Each row below holds a small network's activations on one input, seen along a few directions.
Each table varies a few parts of the input and shows all the possible inputs, shuffled.
Descriptions start from the smaller parts, as in this example, which fits no table here: values(2) and (point or line(9) or (line(4) and ring(8))).
Shared parts are said once, and a part with two or three values counts as separate values.

Table:
R1: [ 32 -10   2  13 -21 -48 -36   3 -22  40  26   5   2   1  16   9 -10   4
  43  -5]
R2: [ 34  18   7 -10   9 -21  -4 -19 -36  10  17 -38 -15   1  14   5 -48 -25
  44  -1]
R3: [ 51  43   3  47  14  -1  15  39  12 -15 -55 -38  33  28 -32  -8  -2 -26
   8 -22]
R4: [ 11 -36 -38  -8   5 -37  10 -21  16   4 -17 -20  16 -67  31 -12 -19  48
  -4  19]
R5: [ 59 -31  52  -8 -61  87   0 -48 -14 -41  45  18 -75  69  40  10  -1 -11
 -20  -9]
R6: [-16  73  35  -6  22  36  39  52  10   5 -23   7  11  10 -57 -14 -21 -68
 -42 -26]
R7: [-26  21 -24 -44  45  23  12  24   7  -8  11  -4 -14 -21  28 -29 -38 -15
  38   9]
R8: [-60   9 -19 -47  52  31  16  22  15 -12  53  -9 -15  -7   0 -29 -64 -29
 -19  10]
R9: [ -8  52  28  19  -3  38 -13  29  -6   2  -9 -15  -2 -27 -15 -21 -16 -59
  30 -19]
R10: [ 56 -39  62  -4 -70  92   6 -32   7 -60  17  18 -48  42  11  22  30 -61
 -21 -13]
R11: [ 19  10  -6  42  10 -43   8  16   4  21 -44  22  41  16 -53  33  82  17
  -2 -19]
R12: [-49 -56 -36   4  12 -73  -8 -14 -13  14  31  36   9  11 -10  24  41  81
 -15   5]
R13: [ 52 -64  14 -47 -21  92  16 -40 -13 -82  49  24 -58  47  35 -18   6   1
 -28  13]
R14: [-23 -35 -40 -15  18 -61 -14  -2 -25   5   9  28  19 -17  23   2  35  41
   8  16]
R15: [  7 -27 -41  -4  12 -31 -13  18 -18  -2  11  -4  23  -9  29  -2 -13  40
  29  33]
R16: [-17 -38 -41  -3  -1 -50  -4 -24  11  19 -22 -12   5 -51  21   3  24  84
 -34  14]
R17: [-25  28  -3 -29  17  32 -15 -15  -6  35   4 -24   8   5  23 -20 -60 -54
  39  -6]
R18: [ -9  -3   1   9 -13 -41 -27 -23 -11  27 -17  -3  22 -10 -20  53  52   5
  25 -14]
R19: [-46 -52 -25   0   2 -63  21 -31   7  25  -6  35   4 -56   8  35  23  93
 -41  29]
R20: [-14   2  13  51   5 -61   1   2 -14  24 -53  28  59  43 -56  23  94  33
 -34 -14]
R21: [-57  67  37 -12  -1  40 -18  16  22   9  26 -11  -1   7 -25 -12 -43 -71
 -18 -11]
R22: [ 21   5 -33 -22  49  -9 -16  21 -19 -29   8 -22 -28 -16  12 -15 -31  19
  34  17]
R23: [  8  59   9  12   0  20  41  61  17 -11 -35   7  45  10 -30 -20 -10 -65
  10 -20]
R24: [-43 -25  15  29 -19 -80 -27 -22 -36  56  -5  40 -10  20   8  20  52  45
  -3 -20]
R25: [-65  40 -12 -44  34  50  11   5  68   3  31  -7 -25 -27   6 -38 -74  29
 -30  31]
R26: [-62  48   9  -9  26  42  -5  -8  -6  35  10  -1 -48  11  -1 -26 -57 -52
  -2 -22]
R27: [ 41  16   8  44  -5 -32  27  37   0   6 -45  12  57  12 -38  11  22  -9
  23 -23]
R28: [ 26   2   5  47 -19 -30 -12  -1 -22   3 -11   5  18 -28 -21  24  15 -23
  48  -1]
R29: [ 38  19  37  21  -1 -12  -8  10 -12 -14  -3 -52  16 -19  -6   1 -15 -44
  38 -11]
R30: [-13 -21 -14   4 -10 -58 -36 -34 -28  41  -1  14  -3   0  13  25  37   8
  25  -4]
R31: [ 41 -78  11 -29 -40 102  22 -37  50 -67  13   7 -55  17  47 -22  -6  25
 -47  34]
R32: [ 83 -13  40   7 -48  89  27   1  25 -69   8   1 -10  96 -12   6  55 -52
 -57 -18]
R33: [-32  29 -34 -24  14  27  22  12  34  -7   2  -4  -7 -50  13 -55 -56  22
   6  37]
R34: [-37 -10  18  42 -26 -52 -27  -6 -38  36 -26  14  25  -5 -17  53  69  30
 -27 -25]
R35: [ 23  -3 -37 -27  13  -1 -10   9  36  -7   4 -59   2 -33  15 -21 -53  40
  -7  37]
Question: Changing only one part turns R12 into R19. The same change can be made to R22. Which row results?
Answer: R35
Question: Describe the family of inputs behind these rows.
Answer: line(5) and (point or line(6))
Question: Change only the line(6) part in R2. List by row number the other rows that result.
Answer: R1, R17, R24, R26, R30

Table:
R36: [  3  -8  11  -5 -22  45  -5 -44 -14  19  40  10 -81   9  26 -18 -27 -21
 -18 -21]
R37: [ 22  21  34 -15   0  53  13   5   7 -51   4 -19  -1  34 -11  16 -16 -44
  -1  -7]
R38: [ 46 -18 -15  56 -21 -67  -7  26 -32  18 -35 -24  38 -19   5  14  22  37
  30 -27]
R39: [ 33 -13  -2 -19  -8  44  20 -13  43 -56  17 -11 -33   4  20 -10 -23   7
 -48  20]
R40: [-20   8   7   4  47 -73   2  30  -6  28  -4  30  27  21 -37  12  48   4
  -2 -27]
R41: [ 18  27  19  23 -10  48 -17   6 -18 -12  27   4 -32  27   7   9 -15 -60
  16 -20]
R42: [ 67   1  24 -16  14  61  22   3  39 -54 -54  -1 -17   1  -1  -5  -4 -29
  -5 -14]
R43: [ 13 -26 -56 -13  16 -60 -12  21 -24  20  -1  14  -1  22  12  -7  43  65
  26  34]
R44: [  1   4  40   3 -11  56  -1  -5 -44 -30  23 -14   7  37 -11  17 -17 -53
  18 -11]
R45: [ 19 -33 -44  12 -17 -47 -31 -11 -28  15 -32  -7  23 -23  33  15  17  98
  24  16]
R46: [ -72   58  -21  -47   51  -28   23   27   42   46   32  -54    0  -63
   17  -75 -109  -18   13   27]
R47: [-48  67 -11 -28  56 -23  26  56  18  27   9 -59  26 -83 -32 -77 -74 -66
  38  11]
R48: [-44 -33 -28   0  53 -44  -2   2 -35  35   9  33   8  16 -20   3  43  43
 -16  13]
R49: [ 32  -5 -33  27  33 -64   6  44 -55   4  -8   8  30   6 -19   4  43  31
  41 -17]
R50: [ 35 -18 -24 -24  -2  65  18 -14  51 -59 -21  -4 -22   1  26 -22 -15  20
 -33   3]
R51: [ -5 -19  -1  -2 -21  34 -21 -31   2 -14  57  16 -57  18  12 -19 -10 -25
  10  11]
R52: [ -6  -4  23  44 -39 -70 -34 -10   4  37 -34 -18  41 -47 -18  65  34  23
   8 -20]
R53: [-27 -11 -16  29 -34 -41 -31 -24  20  44 -29  -2  35 -38  20  52  20  75
 -13  13]
R54: [ 18  -3  18 -21 -10  65   8  -5 -11 -21  30  11   7  24  18 -30 -26  -2
 -42  31]
R55: [-62  15  -4  22 -19 -49   0  20   8  28 -32  19  38  -6 -35  56  51   0
  -9 -22]
R56: [-81  -8 -11   0  -9 -35  -3 -21  22  47 -10  39  27 -13 -15  35  41  52
 -41   1]
R57: [ 39   2  36  -7  -6  50  26  -7  28 -60 -31   4  12  21   0 -25   7 -49
  -4  -3]
R58: [ 21  37  22   9 -22  34  -7 -46 -20  -4   7   2 -62  18 -11  -8   4 -67
  24 -12]
R59: [ -2 -41  30 -32 -20  45   5  -6   2  -7  34  23 -12  31  16  -3 -39 -20
 -16  21]
Question: Changing only one part turns R47 into R46. The same change can be made to R41. Which row results?
Answer: R51
Question: Describe the family of inputs behind these rows.
Answer: values(2) and (point or ring(5) or line(6))

Table:
R60: [-25 -21  16 -28 -20  70  -9 -25  15 -16  58  40 -89  39  19 -28 -26  -4
 -42  20]
R61: [ 32 -67  -6  11   9 -13   0  -6   7 -36 -17  18   4  -5  13   7   2  84
 -24  16]
R62: [ 68 -61 -31 -40 -31  22  16 -42  23 -19 -22  -8  -2  30  35 -27  -9  15
 -16  34]
R63: [ 23  23  41  -4 -17  48  32  -9 -22 -33  29 -16 -15   7 -10  27  13 -84
  16 -29]
R64: [-49  13   9  30  -3 -87  -6  13 -25  71   3  -1  47  10 -41  40  64 -19
   7 -15]
R65: [ 10 -10   7 -16 -12  73  13 -41 -17 -30  31   4 -42  31  54   4 -41  31
  -8  -6]
R66: [ -2  -4  12  30  -5 -62 -10  22 -11  29 -19  -4  37  -1 -50  37  56 -19
   9  -5]
R67: [ 84  25  24  31  -2  34  13  24  12 -46 -38 -22  12  15 -14  32  22 -10
  13 -29]
R68: [-76 -16 -24  13  23 -51 -18 -24 -31  53  12  16  17  12  29  47  16 106
  -6  -8]
R69: [-29 106 -23  -3  55 -28  -2  82  38   9   1 -30  29 -64  -5 -92 -54 -65
  36 -12]
R70: [-15 -52 -24  18 -22 -52 -32 -26 -20   8  -3  22  -5 -47  18   2  19  67
  10  14]
R71: [-57  23 -77 -75  77 -10   8  33  37   9  18 -25   5 -59  18 -84 -84 -15
  14  55]
R72: [ 55  -3  24  44  -4 -10   4   4 -32   7 -62  -1  28   0 -44  30   8  10
  14  -9]
R73: [-21  43  53 -10 -48  66 -10  -5  26  -5  10   7 -24  34 -22   6  14 -97
 -22 -27]
Question: Describe the family of inputs behind these rows.
Answer: values(2) and (point or line(6))
Question: Changing only the values(2) part turns R63 into R65. The same change can be made to R69. Which row results?
Answer: R71
Question: Change only the values(2) part in R72. List by row number the other rows that result.
Answer: R61

Table:
R74: [-11  40 -12 -33   1  45  -6  -5  25  -2  33 -38 -34 -37  35 -39 -89 -37
  22   7]
R75: [-16  73  19 -15  29  58  31  46  31  -3  -6 -19  -1 -31 -36 -35 -34 -69
  -9  -4]
R76: [ -3 -22  19  18 -40  34 -24 -45 -21  10  13  21 -33  34  16  31   4  20
 -25   3]
R77: [ 74 -46  -2 -20 -56  64  16 -21  14 -87  36  14 -42  39  37 -11  21  22
 -39  18]
R78: [ 69 -35  13 -10 -71  83   6 -33  22 -76  -5   2 -41  23  34  20   8  10
 -33   8]
R79: [ -3  40  -3 -32  22  28  -3  28  15 -20  26 -26 -24  -6   9 -30 -85 -53
  39   7]
R80: [-47  31 -19 -55  52  51  20   4  30 -23  28  -3 -25 -19  15 -60 -61 -12
 -27  18]
R81: [ 86 -29  37  -1 -58  75  36 -12  -2 -76  -8  -4   9  56  18   2  28 -29
 -25 -17]
R82: [ 13 -23  23   4 -25  20   7 -25 -31   7   0   0 -11  62 -13  35  35 -34
 -20 -14]
R83: [-17  24 -36 -44  38  37   2   1   6 -25  52 -15 -42 -14  30 -54 -67 -27
  36  22]
R84: [-62 -28 -25  -1   9 -74 -34 -18 -22  46  18  37  -9   4  14  10  51  51
  -6  -1]
R85: [-48 -14  -5  24  -6 -76 -24  -2 -36  43   1  15  46  18 -19  39  54  -2
  10 -17]
R86: [-32  33  12 -30  37  53  15  39  38 -12  11  -9   6 -12  -5 -45 -79 -43
 -18  14]
R87: [ 19  70  14  -2  23  35   6  34 -10  -4   4 -21 -17 -29 -10 -44 -52 -89
  38  -7]
R88: [ 77 -46  32  -4 -48  73  12  -4  24 -70  -7   7 -28  55  12   9  14  -6
 -19  -7]
R89: [ -14  -43  -64    9   44 -121    0    0   -5   45  -26    7   44  -53
   11    2   40  115   14   19]
R90: [-28  48  13 -35  32  52  34  24  21  -9   5 -28  29 -11 -11 -43 -55 -68
 -20   2]
R91: [-46 -27   9  35  10 -69 -38   9 -15  47  -3  21  13  22 -11  35  32  27
   6 -12]
R92: [-27  18  19  42 -10 -69 -24  22 -30  56  -7  15  21  -6 -37  32  68   0
  15 -11]
R93: [  1  38   6 -39  22  27  14  11  -5 -16  20 -46   0 -12   2 -34 -59 -82
  38   1]
R94: [-44  42   2 -33  20  60  14   1  39  -9  10  -6  -9 -46  19 -31 -94 -31
 -25  14]
R95: [  -7  -37  -42   30   37 -122  -12   15    6   46  -54   -9   56  -37
  -23   27   29   88   26   10]
R96: [-64 -13 -10  27 -17 -63 -41 -26 -12  48 -10  14  -7  -8   7  40  37  43
  -2   2]
R97: [ -12  -27  -63   37   14 -116  -26   -8   -6   53  -52   -2   54  -75
    8   25   18  105   11    8]
R98: [   9    5  -34   48   32 -106    0   21   -5   57  -69    2   66  -55
  -46   27   63   59   44  -12]
R99: [   2  -21  -39   26   38 -121    3    8  -19   48  -57  -10   91  -40
  -15   31   46   60   20  -10]
R100: [ 98   7  38  22 -60  77  30   6  11 -70 -13   3 -16  38 -14   6  44 -31
 -14  -3]
R101: [ 30  11  40  41 -21  28  -1 -11 -25   9   7  18 -19  41 -38  28  43 -24
  -9 -23]
R102: [  9 -22  43   5 -30  14  -8 -18 -12   1  10  24 -27  60  -2  28  12   8
 -11 -18]
R103: [ -6 -48  13 -15 -20  18  -6 -42 -24 -11  44  36 -47  38  12   0  28  26
 -17   1]
Question: Describe the family of inputs behind these rows.
Answer: line(5) and (values(2) or line(4))
Question: Changing only the line(5) part turns R95 into R97. The same change can be made to R79. Which row results?
Answer: R74
Question: Change only the values(2) part in R79. List by row number the other rows that result.
Answer: R86
